X =
[[-0.60 -0.02 -0.61 -0.29 -0.10 -0.10 -0.08 -0.36 -0.29 -0.81  0.34]
 [ 0.43 -0.41  0.58 -0.07 -0.14 -0.17 -0.32  0.08 -0.02 -0.20  0.04]
 [-0.53  0.45 -0.66 -0.16  0.20  0.20  0.38 -0.17 -0.07 -0.05  0.02]
 [-0.17  0.20 -0.16  0.13 -0.16 -0.12  0.05  0.13  0.07 -0.05 -0.33]
 [ 1.19 -1.36  1.48  0.64 -1.00 -1.18 -1.60  0.58  0.44  0.75 -0.70]
 [ 0.41 -0.44  0.59 -0.03 -0.18 -0.23 -0.51  0.04 -0.09  0.06  0.01]]
X[0, -11] -> -0.60
X[1, 1] -> -0.41
X[1, 5] -> -0.17
X[-4, 1] -> 0.45
X[2, -3] -> -0.07
X[-4] -> [-0.53, 0.45, -0.66, -0.16, 0.20, 0.20, 0.38, -0.17, -0.07, -0.05, 0.02]
X[-1, -3] -> -0.09
X[5, -6] -> -0.23
X[:, 1] -> [-0.02, -0.41, 0.45, 0.20, -1.36, -0.44]
X[:, -2] -> [-0.81, -0.20, -0.05, -0.05, 0.75, 0.06]
X[-2, 1] -> -1.36
X[1] -> [0.43, -0.41, 0.58, -0.07, -0.14, -0.17, -0.32, 0.08, -0.02, -0.20, 0.04]
X[:, 7] -> [-0.36, 0.08, -0.17, 0.13, 0.58, 0.04]
X[-4, -1] -> 0.02
X[4, 3] -> 0.64
X[3] -> [-0.17, 0.20, -0.16, 0.13, -0.16, -0.12, 0.05, 0.13, 0.07, -0.05, -0.33]
X[5, -10] -> -0.44
X[-6, 10] -> 0.34
X[:, -3] -> [-0.29, -0.02, -0.07, 0.07, 0.44, -0.09]
X[-6, 4] -> -0.10
X[-6, 1] -> -0.02
X[-6] -> [-0.60, -0.02, -0.61, -0.29, -0.10, -0.10, -0.08, -0.36, -0.29, -0.81, 0.34]
X[-3, -5] -> 0.05
X[:, 2] -> [-0.61, 0.58, -0.66, -0.16, 1.48, 0.59]
X[-2, 9] -> 0.75
X[-1, -9] -> 0.59
X[-3, 2] -> -0.16
X[:, 10] -> [0.34, 0.04, 0.02, -0.33, -0.70, 0.01]
X[3, 10] -> -0.33
X[-4, -5] -> 0.38
X[-3, -8] -> 0.13
X[-1, 0] -> 0.41

data = ((3, 15, -1, -11, 15, 7, -3, 21, -7, 8, -3, 34, -17, -15, 36, -17), (-6, 17, 1, -1, -16, -12, -10, 4, -6, -12, 10, -11, -22, -11, -7, 8), (12, -9, 9, 6, 14, 4, -3, 19, 5, 14, -11, 45, -11, -11, 26, -29), (-7, 6, -10, 1, 0, 4, -19, -4, -10, -17, 2, -2, 2, 21, -17, -14), (-16, -5, 1, 8, -14, -10, -18, -22, 6, -12, 5, -28, -11, 30, -24, -9), (8, -15, 2, 3, 4, 6, 2, -10, 8, -2, -9, -5, 17, 4, -12, -2), (27, -70, 56, 60, 19, -14, 4, 5, 65, 20, -27, 31, -20, -1, -11, -75), (-10, 8, 7, 0, -18, -18, -13, -9, -8, -1, 12, -14, -20, 11, -11, -7), (-30, 27, -3, 8, -32, -9, -52, -34, -21, -63, 28, -56, -59, 33, -52, -1), (-26, 24, -2, 0, -24, -10, -48, -26, -22, -32, 23, -25, -52, 35, -28, -14), (-28, 17, -7, 9, -24, 31, -41, -43, -19, -94, 24, -66, -44, 14, -46, 18), (-12, 3, 8, -1, -3, -26, -10, 11, -3, 10, 3, 4, -20, 7, 2, -12), (5, 14, -10, -7, 14, 19, -5, 13, -9, -13, -11, 19, 8, -8, 20, -5))
Rows and columns are counted from 0.
row 0 col 0: 3
row 3 col 12: 2
row 2 col 11: 45
row 11 col 7: 11
row 11 col 15: -12
row 10 col 11: -66
row 3 col 4: 0
row 11 col 2: 8
row 9 col 9: -32
row 4 col 3: 8
row 3 col 10: 2
row 12 col 5: 19
row 5 col 1: -15
row 2 col 13: -11
row 5 col 0: 8
row 5 col 11: -5
row 6 col 8: 65
row 7 col 7: -9
row 1 col 11: -11
row 10 col 7: -43
row 11 col 14: 2
row 1 col 4: -16
row 8 col 13: 33
row 2 col 14: 26
row 3 col 1: 6
row 0 col 11: 34
row 11 col 10: 3
row 10 col 14: -46
row 2 col 10: -11
row 6 col 9: 20
row 4 col 9: -12
row 6 col 15: -75
row 5 col 7: -10
row 12 col 7: 13
row 8 col 15: -1
row 8 col 12: -59
row 9 col 15: -14
